A small network was shown many inputs. Here are its activations along a few directions, one row for each input.
In each table, some parts of the input vary, and every possible input appears once, in random order.
Descriptions start from the smaller parts, as in this example, which fits no table here: one of 2 separate values, together with either a single point or one of 11 places around a ring or (one of 4 places along a line, together with one of 8 places around a ring).
Shared parts are said once, and a part with two or three values counts as separate values.
In the rows, zero is written as 128.

Other details of the inputs shift rows strongly along two fixed directions, in all tables alike. That doesn't count.
To show where, the next rows are all for the same input, with only those details redrawn:
[135 113 118 138 125 137 148 148 119 111 128]
[113 126 154 129 139 123 116  97 124 119 130]
[137 112 115 140 123 140 152 153 119 110 127]
[155 112  93 109 129 111 137 179 116 142 152]
[155 112  92 108 129 111 137 179 116 142 152]
[112 125 155 134 137 128 120  95 124 114 126]
[141 142 127  22 174  18  30 116 120 225 210]

Table:
r1: [129 168 169 131 116 142 128 100 163 135 121]
r2: [ 94 138 141 131 143 130 120  98 129 122 109]
r3: [ 95 137 143 124 140 131 120  99 128 123 104]
r4: [125 135 142 151 104 139 108  92 143 131 116]
r5: [148 118 102 167  90 158 143 147 138 119 113]
r6: [112 125 155 134 137 128 120  95 124 114 126]
r7: [118 125 103 134 134 134 141 149 124 122 115]
r8: [156 109  90 116 129 116 139 182 115 135 150]
r9: [ 95 139 144 127 142 130 122  99 128 125 107]
r10: [156 112  95 107 127 114 142 181 114 142 148]
r11: [128 133 137 156 109 137 101  88 143 132 121]
r12: [166 117  83 133  86 139 138 176 133 146 126]
r13: [151 120 103 159  85 159 149 151 135 123 110]
r14: [102 169 164 114 152 136 143 109 145 122 112]
r15: [114 123 150 141 142 127 115  93 124 113 129]
r16: [120 124  99 139 136 136 141 147 124 121 116]
r17: [113 124 158 127 134 129 121  95 122 115 120]
r18: [120 157 180 114 146 136 144 106 142 116 130]
Changing only one part turns r18 into r14. The same change can be made to r6. Which row results?
> r2
Describe the family of inputs behind these rows.
> one of 3 separate values, together with either a single point or one of 5 places along a line
Which other rows does r8 become when the place on the line of 5 takes its other values? List them by row number.
> r6, r10, r15, r17

Table:
r19: [112 111 152  61 122  76  71 101 111 162 142]
r20: [185 115 101 108 117 113 134 178 121 154 165]
r21: [ 92 138 180 184 130 195 206 107 132  44  81]
r22: [135 112  73 110 131  84 108 173 115 165 154]
r23: [114 145 184 138 150 116  76  42 146 124 141]
r24: [148 148  69 103 138 118 132 191 140 159 131]
r25: [125 122 172 179 112 165 154  93 134  80 118]
r26: [112 116 145  84 167  73  83 100 106 151 170]
r27: [ 94 154 143 168 125 175 158 108 150  88  83]
r28: [103 155 180 148 121 114  69  42 156 147 133]
r29: [165  71  59 153 112 164 208 229  92  91 117]
r30: [154 140  93  93 152 110 154 200 127 137 159]
r31: [ 84 149 214  85 128 119 103  61 142 132 106]
r32: [125 155 162  59 169  91 103 109 121 164 152]
r33: [117 163 135  70 152  80  92 121 141 187 154]
r34: [ 92 144 161 183 112 202 186  97 143  74  57]
r35: [125 116 180 167  64 179 148  93 141  80  82]
r36: [143  97  86 110 147  92 132 187 104 139 168]
r37: [132 129 123 183  94 169 133 114 152 109 108]
r38: [150  97  74 108 154 100 121 182 107 136 156]
r39: [102 145 154 166 112 194 177 104 137  87  61]
r40: [156 121  81 148 124 159 222 237 123  92 129]
r41: [ 82 150 160 199 114 195 184 106 149  66  68]
r42: [121 115 144  75 163  80  80  96  98 158 154]
r43: [111 144 190 135 145 116  78  43 146 123 150]
r44: [156 139  88  95 157 111 150 198 128 139 150]
r45: [161  84  38 161  90 168 195 226 100 108  97]
r46: [187 117 101 105 112 116 132 178 117 155 160]
r47: [133 132 144 174  90 167 135  94 143 116  98]
r48: [142 109  55 116 132 107 108 178 116 155 137]
r49: [ 86 158 210 114 168 128 120  49 133 113 115]
r50: [108 121 144  94 173  76  71  91 115 144 165]
r51: [ 82 109 146 198 108 178 159  85 120  68  72]
r52: [172 105  96 170 100 153 183 197 130 101 145]
r53: [138 149 139 102 119  86  67  92 145 183 161]
r54: [112 127 108  90 152  72  58 108 122 178 155]
r55: [149 105  65 100 117 110 122 172 101 162 132]
r56: [181 129  80 111  90 122 117 170 130 175 143]
r57: [108 156 165 145 128 120  60  38 159 146 123]
Changing only one part turns r31 into r35. The same change can be made to r32. Which row results?
> r46
Describe the family of inputs behind these rows.
> one of 3 separate values, together with either a single point or (one of 2 separate values, together with one of 6 places along a line)
Which other rows does r55 become when the choice among 2 separate values takes its other values? List them by row number.
> r42
Start at r32 and move only the place on the line of 6, one step at a time. The first step leads to r49. Which rows follow, in order?
> r21, r40, r30, r44

Table:
r58: [127 113 111 154 120 155 163 151 120  99 110]
r59: [ 83 135 198 149 141 136 104  37 131  99 109]
r60: [141 115 109 125 128 125 138 154 119 129 136]
r61: [137 131 110 119 128 128 143 158 128 133 131]
r62: [133 133 125  75 154  72  77 121 122 175 169]
r63: [165 123  94 151  74 136 105 138 145 157 129]
r64: [ 98 127 156 194 112 199 186 106 134  56  67]
r65: [139 130 111 121 128 128 142 158 129 133 132]
r66: [145 128 116 120 123 128 143 157 128 132 136]
r67: [133 117 104 122 131 125 138 156 118 129 130]
r68: [ 92 157 193 106 156 102  75  42 140 143 135]
r69: [127 127 123 106 143 102 107 127 122 146 145]
r70: [144 129 114 121 125 129 143 157 128 133 134]
Describe the family of inputs behind these rows.
> either a single point or (one of 2 separate values, together with one of 6 places along a line)
Which other rows does r66 become when the choice among 2 separate values takes its other values? List them by row number.
> r59
